Each row below holds a small network's activations on one input, seen along a few directions.
In each table, some parts of the input vary, and every possible input appears once, in random order.
A made-up example of a description, with smaller parts first: one of 6 places along a line, together with either a single point or (one of 2 separate values, together with one of 5 places around a ring) or one of 11 places along a line.
Shared parts are said once, and a part with two or three values counts as separate values.
(in the rows, 128 means zero)

Other details of the inputs vary at random and push rows far along two fixed directions, the same in every table; ignore that.

Rows:
x1: [ 78  74 139 105 124  91 147  62 114 147  97 158 133]
x2: [ 64 169  62 112 250  82 132 164 114 152 216 150 244]
x3: [159 117 159 157  68 153 124 159 132 118 141  90  76]
x4: [193 191 124 177 118 177 112 179 138 110 161  21 109]
x5: [159 114 136 120 100 153 138 155 149 113 153 140 102]
x6: [168 155 112 123 105 143 121 146 129 126 112 150 116]
x7: [132  87 162  99  86 157 154 102 127 155  84 166 109]
x8: [119 125 104 130  92 124 132 149 122 137 152 125  85]
x9: [137 137 154 150 123 161 134 143 102 152 127 114 129]
x10: [129 128 112 135 104 116 137 132 109 140 133 102 104]
x11: [ 91 158 138 145 180 128 120 125 115 138 100 131 156]
x12: [132  78 177 131  44 159 145 122 130 137  96 147  55]
x13: [138 164 148 156 133 131 110 126  98 148 102 114 127]
x14: [171 150 100 131  73 157 130 137 104 154 116  93  72]
x15: [ 60  53 173  94 161  87 159  73 146 142 115 195 186]
x16: [162 160 131 172 123 128 109 188 150 106 210  62 129]
x17: [166 156 145 156  77 128 121 156 117 129 103  93  79]
x18: [ 38 106  83  76 204  61 163 128 142 153 178 205 210]
x19: [109 176  81 153 175 105 127 164 134 115 190  65 154]
x20: [195 178  97 148 121 165 125 196 144 117 193  97 137]
x21: [110  51 163  87 124 128 146  92 148 114 109 191 135]
x22: [106 134 140 127 150 147 148 149 115 163 145 158 155]
x23: [148 127 126 158  72 129 111 123 111 122 136  74  66]
x24: [121 150  67 114 202  82 113 151 150 100 225 120 190]
x25: [149 175 127 178 143 141 127 186 149 108 184  45 132]
x26: [105  96 159 112  77 119 134 118 131 136  81 183  80]
x27: [136  98 179 142  59 124 112  95 122 123  65 130  61]
x28: [ 95 142 136 137 161 100 129 132 144 118 114 125 146]
x29: [119 126  95 102 144 114 132 117 116 145 134 130 152]
x30: [112 107 159 113  83 117 148 113 123 149  68 176  91]
x31: [111 130 154 142 162 135 132 121 113 150 142 130 170]
x32: [188 186 101 145 131 123 100 197 144  91 177  91 118]
x33: [132 119 136 109 144 132 138 135 138 136 142 136 167]
x34: [ 91 150  70 122 187  78 121 180 142 118 227 122 183]
x35: [160 221 104 165 140 143 113 207 106 150 162  98 127]
x36: [155  87 169 139  80 187 132  76 128 113  58 117  83]
x37: [136  81 177 113  98 144 138  73 126 142  80 139 123]
x38: [102 135 123  96 189  82 120 112 143 134 129 167 203]
x39: [213 188  77 171 102 153  97 153 111 112 170  39 102]
x40: [145 111 147 139 127 155 126 129 155  90 136 103 108]
x41: [105 128 133 122 135  93 118 152 142 118 138 153 138]
x42: [151 116 103 119 108 129 122 127 123 111 141 117  95]
x43: [145 112 134 122 148 134 127 111 144 117 146 141 173]
x44: [172 121 133 131 109 160 128 135 133 118 133 123 132]
x45: [ 81 119  98  74 221  75 129 121 154 119 146 222 242]
x46: [120 113  88  97 135 116 137 133 136 123 159 161 122]
x47: [163 135 137 131 116 117 105 127 140  99 123 124 108]
x48: [105  79 104  82 120 129 148  76 118 148  93 200 131]
x49: [175 188  80 150 134 126 106 155 116 130 180  49 135]
x50: [117  88 122 116 110 152 131  54 114 121  63 136 103]
x51: [163 134 151 152  67 157 147 164 128 141 134 101  77]
x52: [ 21  58 129  90 167  88 144  65 138 123 109 184 155]
x53: [145 193 129 186 162 169 119 180 119 127 171  50 142]
x54: [131 146 122 106 148 109 122 136 131 135 115 147 160]
x55: [142  81 185 137  56 151 150 107 118 141  78 123  73]
x56: [ 57 120 130 117 190  82 121 131 161 106 138 162 174]
x57: [124 113 138 133  69 168 143  94  70 179  63 138  58]
x58: [109 154 134 131 161 119 123 140 104 152 112 152 158]
x59: [134  83 139 126  77 156 126  69 117 105  68 111  48]
x60: [154 203  87 123 160 114 118 197 142 134 176 121 165]
x61: [112  52 170  95 129 121 139  74 150 111 111 180 139]
x62: [132 203  89 178 161 153 113 162  95 133 165  43 128]
x63: [106  86 143  79 120 111 140 104 144 121  89 218 118]
x64: [129 104 149 122 115 146 121  73 130 113  42 154 110]
x65: [101 132 100 114 162 124 130 101 125 129 123 110 150]
x66: [144 138 134 136 131 132 109 131 148  89 109 114 101]
x67: [ 38 118  99  96 235  76 138  93 110 159 161 184 235]
x68: [143 108 179 143  64 122 126  89 113 137  52 123  71]
x69: [174 109 160 132  69 148 112  74 114 123  44 138  83]
x70: [116 111 160 116 116 137 125  77 127 130  39 139 109]
x71: [ 58  94 143 119 186 104 138 129 168 108 165 152 182]
x72: [212 187  70 163  97 159 104 172 109 116 168  49  97]
Description of these inputs: one of 3 separate values, together with one of 4 places along a line, together with either a single point or one of 5 places around a ring.
- Changing only the choice among 3 separate values turns x39 into x69. The same change can be made to x50. Which row results? => x64
- Changing only the choice among 3 separate values turns x53 into x62. The same change can be made to x21. Which row results? => x42
- Which other rows agree with x66 in the choice among 3 separate values and the place on the line of 4? List them by row number. => x11, x28, x56, x64, x70
- A walk changes only the place on the ring of 5. It starts at x61 and steps to x16. List the rest of the walk in order. => x15, x37, x43
- Change only the place on the line of 4 in x35. List by row number the other rows that result. => x11, x13, x58
- A walk changes only the place on the line of 4. It starts at x52 and steps to x23. List the rest of the walk in order. => x34, x8
- Which other rows agree with x20 in the choice among 3 separate values and the place on the line of 4? List them by row number. => x5, x7, x12, x22, x51

Rows:
x73: [136 101 140 113 110 122 132 118 144 117 123 147 122]
x74: [169 153 116 145 116 135 114 170 148  99 166  95 112]
x75: [159 155 118 148 120 131 117 179 150 104 177  95 116]
x76: [ 84  81 169 111 124 124 141  69 112 150  61 176 129]
x77: [ 98 115 127 108 149 122 141 113 125 144 114 163 153]
x78: [196 156 125 160  79 157 117 173 135 111 161  68  83]
x79: [154 172 121 160 134 146 116 157 117 130 148  82 129]
x80: [141 168  88 134 152 115 117 161 126 126 172 110 148]
x81: [134 162  89 133 154 121 123 160 125 131 176 113 150]
x82: [113  97 132 100 143 109 137 120 152 119 142 166 155]
x83: [117 118 126 120 115 122 132 114 114 142 112 143 116]
x84: [ 84 152  89 116 221  86 124 140 145 121 181 136 216]
x85: [102  93 156 125 108 132 135  75 111 140  68 137 104]
x86: [183 181 120 168  87 161 117 169 110 133 133  64  79]
x87: [ 87  80 167 110 125 129 141  69 111 149  63 175 128]
x88: [121 147  99 118 182  97 128 177 162 111 212 133 189]
x89: [136 124 140 144 102 151 127 102 109 133  92  99  94]
x90: [120  73 158 110  95 139 140  95 138 119  92 164  99]
x91: [167 102 157 139  30 170 127  84  91 143  45 113  28]
x92: [130 101 140 115 115 129 130 122 146 111 124 148 118]
x93: [113 115 136 127 129 131 128  95 118 132  97 124 123]
x94: [ 84 154 100 115 226  91 126 147 142 130 182 152 226]
x95: [165 133 155 153  51 165 127 120 100 144  69  97  49]
x96: [187 182 117 164  90 157 113 164 113 129 129  67  84]
x97: [161 154 116 147 122 135 118 178 149 103 178  94 116]
x98: [164 151 122 145 112 128 121 173 145 112 174  94 117]
x99: [115 160  99 121 178 111 128 157 135 133 165 134 177]
x100: [ 71 101 112  90 175  93 142 106 129 142 135 190 180]
x101: [ 81  75 156 108 126 124 142  60 114 142  64 164 125]
x102: [ 67  83 150  93 169 104 140  71 125 143  85 198 176]
- What is each input in this table made of? => one of 5 places along a line, together with either one of 2 separate values or one of 4 places along a line
- Change only the choice among 2 separate values in x74. List by row number the other rows that result. => x73
- Change only the choice among 2 separate values in x75. List by row number the other rows that result. => x98

Rows:
x103: [134 106 151 116 108 149 132  93 117 138  73 158 116]
x104: [148 120 137 126  78 137 123  99 102 143  70 138  83]
x105: [135  70 187 134  60 152 136  68 119 129  53 124  67]
x106: [134 117 104 115 125 124 132 142 141 115 166 134 125]
x107: [138 117 131 126 138 115 123 144 159  99 169 123 145]
x108: [146 161 131 152 131 148 126 166 124 137 154 101 133]
x109: [ 72 112 132  97 196 108 144 107 130 147 124 190 203]
x110: [125 118 157 142  96 147 126  98 108 133  65 118  80]
x111: [116 152  93 108 169  93 126 153 137 133 167 149 176]
x112: [ 92 114 139 126 170 108 131 119 140 125 149 133 173]
x113: [102 133 111 112 156  96 136 143 132 142 155 156 165]
x114: [125 147 116 132 148 122 116 135 135 114 128 125 136]
x115: [150 148  94 131 125 136 123 142 125 123 151 100 119]
x116: [203 183 112 161 106 155 114 210 145 108 194  75 109]
x117: [101 133 114 113 170 105 126 136 149 114 143 148 163]
x118: [ 55  94 112  93 185  98 147 101 129 144 145 180 186]
x119: [139 129 116 116 118 109 128 155 140 125 159 147 128]
x120: [193 176 122 157  99 164 116 172 126 123 142  77 100]
x121: [ 69  28 179  80 127 114 144  14 127 133  30 213 139]
x122: [ 92 127 101 114 173 114 135 112 117 140 141 141 165]
x123: [114 141 123 136 147 118 128 151 142 118 149 121 139]
x124: [186 167 122 163 110 145 107 159 136 104 154  54 106]
x125: [143  89 141 122  63 160 130  65  98 138  49 132  60]
x126: [128 125 127 125 130 118 126 153 155 103 154 137 125]
x127: [152 147 135 144 117 149 131 156 129 133 140 111 123]
x128: [ 97 123 132 125 178 108 127 110 133 125 136 131 177]
x129: [121 165 104 132 158 108 123 149 114 144 150 124 156]
x130: [123 114 161 146  88 147 129 112 116 132  84 115  77]
x131: [164 122 134 150  56 166 131 118 105 134  99  85  51]
x132: [141 160 120 148 113 127 123 159 112 144 146 101 114]
- Changing only one part turns x126 into x106. The same change can be made to x123. Which row results? => x131
- What is each input in this table made of? => one of 5 separate values, together with either a single point or one of 5 places around a ring
- Change only the place on the ring of 5 in x128. List by row number the other rows that result. => x105, x112, x121, x124
- Change only the choice among 5 separate values in x117. List by row number the other rows that result. => x111, x115, x120, x124
